Each row below holds a small network's activations on one input, seen along a few directions.
In each table, some parts of the input vary, and every possible input appears once, in random order.
Descriptions start from the smaller parts, as in this example, which fits no table here: values(2) and (point or line(9) or (ring(5) and line(6))).
Shared parts are said once, and a part with two or three values counts as separate values.
In the rows, zero is written as 128.

Other details of the inputs shift rows strongly along two fixed directions, in all tables alike. That doesn't count.

Table:
x1: [119 182 157 151  93 177 188 143 149 162 144  53 135 110  25]
x2: [137 148 123 116 114 107 132 132 124 124 132 129 122 120 146]
x3: [135 150 116 113 117 108 125 131 126 122 130 128 124 125 142]
x4: [118  96 152 147 148 135 136 117 126 132 126 134 129 137 133]
x5: [137 149 122 117 116 107 131 132 124 123 133 128 124 120 147]
x6: [118  96 151 150 150 135 134 120 126 132 126 133 129 138 133]
x7: [138 139  97 110 115 136 102 141 129 119 123 137 133 117 122]
x8: [136 145 110 113 118 113 122 135 126 125 131 130 124 124 139]
x9: [115  99 148 149 152 131 126 114 132 128 123 131 128 147 128]
x10: [118  96 151 148 150 136 135 117 126 132 126 133 130 138 134]
x11: [135 146 111 111 118 115 124 133 125 125 130 130 125 124 140]
x12: [135 145 111 110 116 114 124 132 126 125 130 131 123 124 139]
x13: [117  89 130 140 149 160 106 119 132 123 115 141 138 138 109]
x14: [117  93 145 143 150 140 131 117 127 133 125 136 129 140 128]
x15: [138 143 111 114 116 116 127 138 123 129 133 132 125 119 142]
x16: [115 100 149 146 150 131 128 111 131 127 122 132 128 147 127]
x17: [138 148 122 119 116 106 130 134 125 124 133 128 123 121 147]
x18: [138 139  97 108 115 137 103 138 128 118 123 137 134 116 123]
Each input here is: values(3) and (point or ring(5)).
Changing only the values(3) part turns x17 into x5. The same change can be made to x8. Which row results?
> x11
Change only the values(3) part in x4. List by row number the other rows that result.
> x6, x10
Change only the ring(5) part in x14. List by row number the other rows that result.
> x2, x4, x12, x16

Table:
x19: [131 128 117 119 129 115 115 127 126 120 125 138 126 131 145]
x20: [131 130 134 123 129 102 138 124 120 127 133 135 120 129 161]
x21: [132 130 133 126 130 100 137 127 120 128 134 134 120 130 161]
x22: [134 123 116 118 127 124 116 131 122 122 126 143 129 123 145]
x23: [133 123 112 117 129 125 115 132 123 124 126 142 128 125 143]
x24: [108  93 165 164 150 171 142 115 137 140 123 114 137 139  84]
x25: [108  92 164 167 151 169 142 119 138 141 124 113 137 140  85]
x26: [107  96 167 168 152 164 141 114 140 138 123 111 136 144  86]
x27: [131 126 114 115 129 120 114 126 125 121 125 141 126 129 142]
x28: [150 206  90  93  75 114 136 157 131 131 141 103 124  99 111]
x29: [132 124 121 122 130 120 116 127 125 120 125 140 128 128 144]
x30: [131 128 117 120 130 114 115 128 126 120 125 138 126 132 145]
x31: [131 128 118 118 129 115 115 126 126 119 125 139 126 131 145]
x32: [132 130 133 125 130 101 137 126 120 128 133 134 120 130 161]
x33: [107  93 161 162 152 171 141 116 138 142 123 114 137 141  83]
x34: [140 251 120 114  46 150 183 162 150 152 150  42 130  88  26]
x35: [133 127 118 122 129 117 115 130 125 120 126 139 127 127 146]
x36: [133 127 119 119 128 118 116 127 124 119 125 140 127 126 146]
x37: [133 123 111 118 129 124 114 133 123 124 127 142 128 125 143]
x38: [132 126 114 116 129 120 114 127 125 122 125 140 126 130 143]
x39: [133 123 113 115 128 126 115 129 123 123 125 143 128 124 143]
x40: [130 123 116 119 132 121 114 127 126 122 125 140 127 131 141]
x41: [134 123 115 119 128 123 116 132 122 123 126 143 128 123 145]
x42: [105  99 184 172 153 149 165 110 136 146 131 104 129 146  99]
Changing only one part turns x21 into x42. The same change can be made to x37. Which row results?
> x33
What is each input in this table made of?
> line(4) and (point or ring(5))
Which other rows agree with x19 in the line(4) part? List them by row number.
> x23, x26, x32, x40, x41
Change only the line(4) part in x30. List by row number the other rows that result.
> x19, x31, x34
